Each row below holds a small network's activations on one input, seen along a few directions.
In each table, some parts of the input vary, and every possible input appears once, in random order.
A made-up example of a description, with smaller parts first: line(6) and (point or (values(2) and ring(5)) or ring(11)).
Shared parts are said once, and a part with two or three values counts as separate values.

Table:
r1: [+3.34, -1.47, -0.73, -0.49, -2.67, +2.55, +3.31, -0.70, -6.41, -3.29, -5.40, -3.26, -1.14, -0.13, -3.42, +8.18, +1.84, +0.00]
r2: [+2.72, +0.28, -0.76, +4.08, -3.29, -4.29, -2.71, +0.11, -2.15, -7.09, -5.23, -4.16, -0.62, -1.39, +1.25, +0.11, +0.42, -4.13]
r3: [+0.55, -3.29, +2.74, +2.97, +3.29, -6.38, -2.35, -0.20, +1.51, -0.96, -3.19, -4.92, -0.97, +1.55, -0.75, -5.96, -3.67, -0.10]
r4: [-1.03, +6.40, -4.46, +2.58, +0.45, +3.33, -0.56, +2.19, +0.28, -3.14, +2.90, +1.04, +0.33, -1.09, +0.64, +0.47, -2.14, -2.65]
r5: [+2.74, +5.35, -0.72, +3.97, +2.40, -5.14, +2.56, +1.81, -1.84, -4.03, -1.73, -3.88, +2.58, -4.58, +1.17, -2.18, -0.55, -5.01]
r6: [-2.89, -3.72, -1.99, +2.62, +1.12, +3.46, -1.93, -2.05, +3.94, +1.08, +2.21, -3.42, -3.44, +7.78, +0.55, -2.05, +0.24, +1.06]
r7: [-1.23, +1.56, +3.50, -5.35, -2.43, -2.79, +1.87, +1.24, -3.34, +3.94, +3.70, +6.13, -0.79, -2.79, +1.51, +2.65, +1.64, +3.59]
r8: [+0.20, -6.64, +4.11, -5.71, -0.80, +3.32, +1.03, -2.01, -2.02, +2.80, +3.81, +6.86, +1.58, +1.72, -1.30, +1.65, -2.75, +3.14]
r9: [+2.60, -6.58, +2.96, -1.45, -3.33, +3.65, +2.51, -2.92, -3.39, +2.14, -3.89, -0.09, +0.03, +1.72, -2.73, +4.89, +0.91, +2.94]
r10: [-3.08, +4.97, -3.56, -2.57, +4.31, +1.67, -0.20, +1.16, +5.88, +4.45, +4.34, +1.26, +1.15, +0.83, +6.11, -0.62, +2.35, +0.84]
r11: [-2.25, -3.97, +3.63, +1.36, +3.10, -4.05, -0.84, +0.91, +2.66, +1.46, +2.36, +3.17, +3.56, -1.58, -1.80, -7.42, -1.01, -0.98]
r12: [-0.42, +1.60, -5.67, +3.14, -1.28, +4.84, -1.49, -0.65, +2.55, -3.23, -4.77, -4.96, -3.23, +4.45, +0.59, +3.96, +2.08, -0.36]
r13: [-4.94, -0.83, +0.51, -0.80, -0.15, +3.73, -2.89, +2.02, +5.49, +3.24, +1.39, +6.70, -0.04, +2.91, +0.12, -3.16, -1.15, +0.62]
r14: [+4.70, +2.95, -1.19, -3.55, -2.02, +2.92, +1.43, -1.32, -5.75, +0.51, +0.84, +0.35, +0.05, -5.31, -3.77, +5.65, -2.45, +3.39]
r15: [-1.02, +3.41, +1.65, -0.80, +1.30, -6.82, +0.27, +0.42, +2.59, +2.13, +2.66, -0.83, +0.96, -4.10, +1.83, -6.18, +4.24, -2.38]
Changing only one part turns r13 into r10. The same change can be made to r8. Which row results? -> r7
What do these inputs look like to the network? -> values(3) and ring(5)
Change only the values(3) part in r12. List by row number the other rows that result. -> r1, r2
A walk changes only the ring(5) part. It starts at r2 and steps to r3. List the rest of the walk in order. -> r11, r15, r5
